A small network was shown many inputs. Here are its activations along a few directions, one row for each input.
Each table varies a few parts of the input and shows all the possible inputs, shuffled.
A made-up example of a description, with smaller parts first: one of 4 places along a line, together with either a single point or (one of 2 separate values, together with one of 5 places around a ring) or one of 11 places along a line.
Shared parts are said once, and a part with two or three values counts as separate values.
(in the rows, 128 means zero)

Other details of the inputs shift rows strongly along two fixed directions, in all tables alike. That doesn't count.

A family of inputs:
x1: [133 139  98 136 161 147 121 153 115 147 102]
x2: [128 108 142 130 129 136 144 118 140 126 150]
x3: [125 134 138 119 120 123 127 113 140 105 142]
x4: [138 114 137 130 121 102 134 123 134 127 112]
x5: [115 140 112 127 142 180 106 159 117 139 125]
x6: [ 89 122 152 114  97 169 112 115 137 109 155]
x7: [105 128 144 106 101 165 114 122 124 130 155]
x8: [138 139 107 121 154 168 123 143 138 111 128]
x9: [125 104 134 124 110 139 126 124 129 122 133]
x10: [140 143  96 137 154 148 120 159 106 152 114]
x11: [119 100 152 132 116 134 144 114 143 115 159]
x12: [142 114 130 139 115  85 130 138 113 149 113]
x13: [131 116 139 119 120 131 126 127 145 102 133]
x14: [124 164  97 138 153 147 119 149 103 152 124]
x15: [132 132 139 126 120  92 134 110 132 133 119]
x16: [121 126 138 116 101 134 124 118 119 137 149]
x17: [138 105 128 140 115  95 136 126 121 133 117]
x18: [105 108 155 119 102 161 122 120 147  95 143]
x19: [125 109 136 127 104 135 124 134 120 128 141]
x20: [137 130 138 121 120  95 139 107 130 133 121]
x21: [134 172  88 150 166 117 122 156  95 165 105]
x22: [ 97 130 154 115 106 162 119 110 144 100 150]
x23: [140 113 136 126 119 108 134 124 141 106 130]
x24: [130 112 138 122 115 139 133 120 138 112 131]
x25: [ 98 120 146 108  98 177 117 110 135 111 160]
x26: [132 108 142 145 131  97 149 121 134 131 136]
x27: [127 127 148 114 111 111 128 108 143 107 141]
x28: [161 164  93 133 171 101 136 133 121 142 105]
x29: [137 147 102 134 167 151 126 149 125 135 102]
x30: [131 147  97 147 156 143 118 165 105 148 110]
x31: [114 128 142 116 102 131 117 123 121 140 143]
x32: [126 113 137 130 116 136 133 122 137 108 131]
x33: [152 135 123 143 122  40 139 126 103 170 105]
x34: [148 131 131 125 124  84 140 109 134 120 130]
x35: [143 132 137 117 123  89 131 111 138 124 126]
x36: [115 106 138 134 108 134 124 129 128 117 131]
x37: [110 162 101 124 159 183 111 145 118 141 123]
x38: [121 138 110 123 143 181 110 157 115 140 127]
x39: [147 148  98 125 170 148 125 150 131 127 109]
x40: [115 106 141 130 109 135 122 129 131 120 128]
x41: [112 141 117 135 169 184 123 148 136 132 136]
x42: [112 124 136 126 107 131 127 114 126 124 142]
x43: [111 136 111 131 148 181 108 153 125 130 118]
x44: [156 133 128 148 127  28 152 109 118 147  99]
x45: [131 167 100 133 165 152 127 135 122 136 115]
x46: [153 114 128 128 124  93 141 122 137 115 124]
x47: [145 131 132 137 121  67 148 106 125 135 116]
x48: [117 110 148 135 128 134 138 123 142 122 146]
x49: [123 107 147 124 129 139 140 119 142 128 148]
x50: [114 126 138 121 112 125 121 118 127 134 131]
x51: [126 126 132 137 114  87 133 116 118 138 122]
x52: [148 116 133 121 125 100 133 125 140 119 119]
x53: [120 113 142 132 114 134 130 124 138 106 130]
x54: [153 156 106 124 161 105 132 129 126 139 110]
Description of these inputs: one of 6 places around a ring, together with either a single point or (one of 2 separate values, together with one of 4 places along a line).
Q: Changing only the place on the ring of 6 turns x9 into x40. The same change can be made to x24. Which row results?
A: x18
Q: Changing only the place on the ring of 6 turns x13 into x46. The same change can be made to x27. Which row results?
A: x34
Q: Change only the place on the ring of 6 in x37. List by row number the other rows that result.
A: x6, x25, x42, x50, x51
Q: Change only the place on the line of 4 in x21. List by row number the other rows that result.
A: x3, x44, x51

A family of inputs:
x55: [137 125 113 130 144 134 127 136 127 125 100]
x56: [136 129 108 140 138 132 129 142 126 121 105]
x57: [119 124 130  97 105 184 108 125 142  88 155]
x58: [120 134 117 142 135 129 117 152 120 136 110]
x59: [159 132  97 137 167 125 139 146 125 147 110]
x60: [131 144 118 147 155 127 136 130 137 110 126]
x61: [144  91 168 134  85  27 159  83 149 108 126]
x62: [144 137 108 140 163 119 128 154 120 162 114]
x63: [132 141 109 153 149 128 119 158 112 140 113]
x64: [123 161 117 124 129 136 118 130 104 154 121]
x65: [145 157 124 123 149 104 139 114 142 122 115]
x66: [116 110 137 126 108 178 121 130 137  91 148]
x67: [ 89 124 141 131  97 180 112 128 118 119 161]
x68: [144 155  99 127 150 110 112 154 111 144 110]
x69: [ 88 119 145 119 101 190 120 127 123 122 175]
x70: [139 157 110 122 151 123 126 122 141 110 129]
x71: [115 148 107 141 144 131 120 140 103 161 104]
x72: [131 139 109 141 156 116 119 152 116 152  91]
x73: [100 110 151 117 111 184 118 139 136 110 167]
x74: [143  90 174 118  99  61 156  78 155 114 135]
x75: [118 114 154  93  89 172 120 110 149  91 152]
x76: [ 78 111 160 106  89 201 110 111 133 121 168]
x77: [ 93 138 136 103  94 189  98 122 119 114 167]
x78: [150 133 101 139 162 135 139 151 119 133 118]
x79: [146  74 175 120  76  40 144  98 136 143 125]
x80: [116 122 147 114 135 168 134 111 160 101 162]
x81: [145  87 173 125  90  31 159  77 151 112 121]
x82: [127 145 105 140 151 133 129 141 107 171 126]
x83: [159  84 150 121 100  65 149 102 137 131 115]
x84: [120 153 100 153 141 118 124 146  99 161 104]
x85: [143 160 110 127 152 115 119 149 114 152 101]
x86: [147 151 106 145 181 112 148 137 130 130 121]
Q: Changing only one part turns x59 into x62. The same change can be made to x83. Which row results?
A: x79
Q: Describe the family of inputs behind these rows.
A: one of 4 places along a line, together with either one of 2 separate values or one of 6 places around a ring
Q: Change only the place on the line of 4 in x69. List by row number the other rows that result.
A: x73, x78, x86
Q: A walk changes only the place on the ring of 6. It starts at x81 and steps to x74. List the rest of the walk in order.
A: x80, x86, x60, x61

A family of inputs:
x87: [132 105 185 106  67  59 152  61 155  95 161]
x88: [189 131  84 151 173  46 144 157 115 150  62]
x89: [113 120 157  90 103 183 123  99 168  67 165]
x90: [192 160  92 138 182  37 152 128 128 145  76]
x91: [130 156  77 162 203 164 128 180 103 167 101]
x92: [102 131 109 132 159 238 102 177 130 114 136]
x93: [117 104 136 145 129 138 137 135 123 143 132]
x94: [130 102 130 140 128 144 128 148 130 129 122]
x95: [174 177  97 147 180  28 154 120 119 155  87]
x96: [122 118 177 106  84  87 144  71 157  95 156]
x97: [134 100 128 141 123 140 130 147 127 127 126]
x98: [147  53 175 109  56  70 144  93 153  88 138]
x99: [132 117 119 123 137 157 119 142 142 102 114]
x100: [ 76 176 103 114 121 233  77 159  90 149 143]
x101: [151 167  90 144 131  45 117 148  66 208  82]
x102: [135 148 123 111 150 151 127 118 153  99 126]
x103: [111 146 118 137 148 158 127 129 126 134 144]
x104: [ 88 140 106 140 165 247 112 167 122 127 146]
x105: [109  90 184 103  16  64 117  86 106 150 150]
x106: [ 88 111 165 116  97 168 124 100 148 108 176]
x107: [115 135 131 133 137 132 130 123 129 135 145]
Q: Changing only one part turns x95 into x87. The same change can be made to x90. Which row results?
A: x89
Q: Describe the family of inputs behind these rows.
A: one of 3 separate values, together with either a single point or one of 6 places around a ring
Q: Change only the choice among 3 separate values in x91. List by row number the other rows that result.
A: x93, x104
Q: List by row number the other rows that have the choice among 3 separate values in common with x93.
A: x94, x96, x99, x102, x105, x106
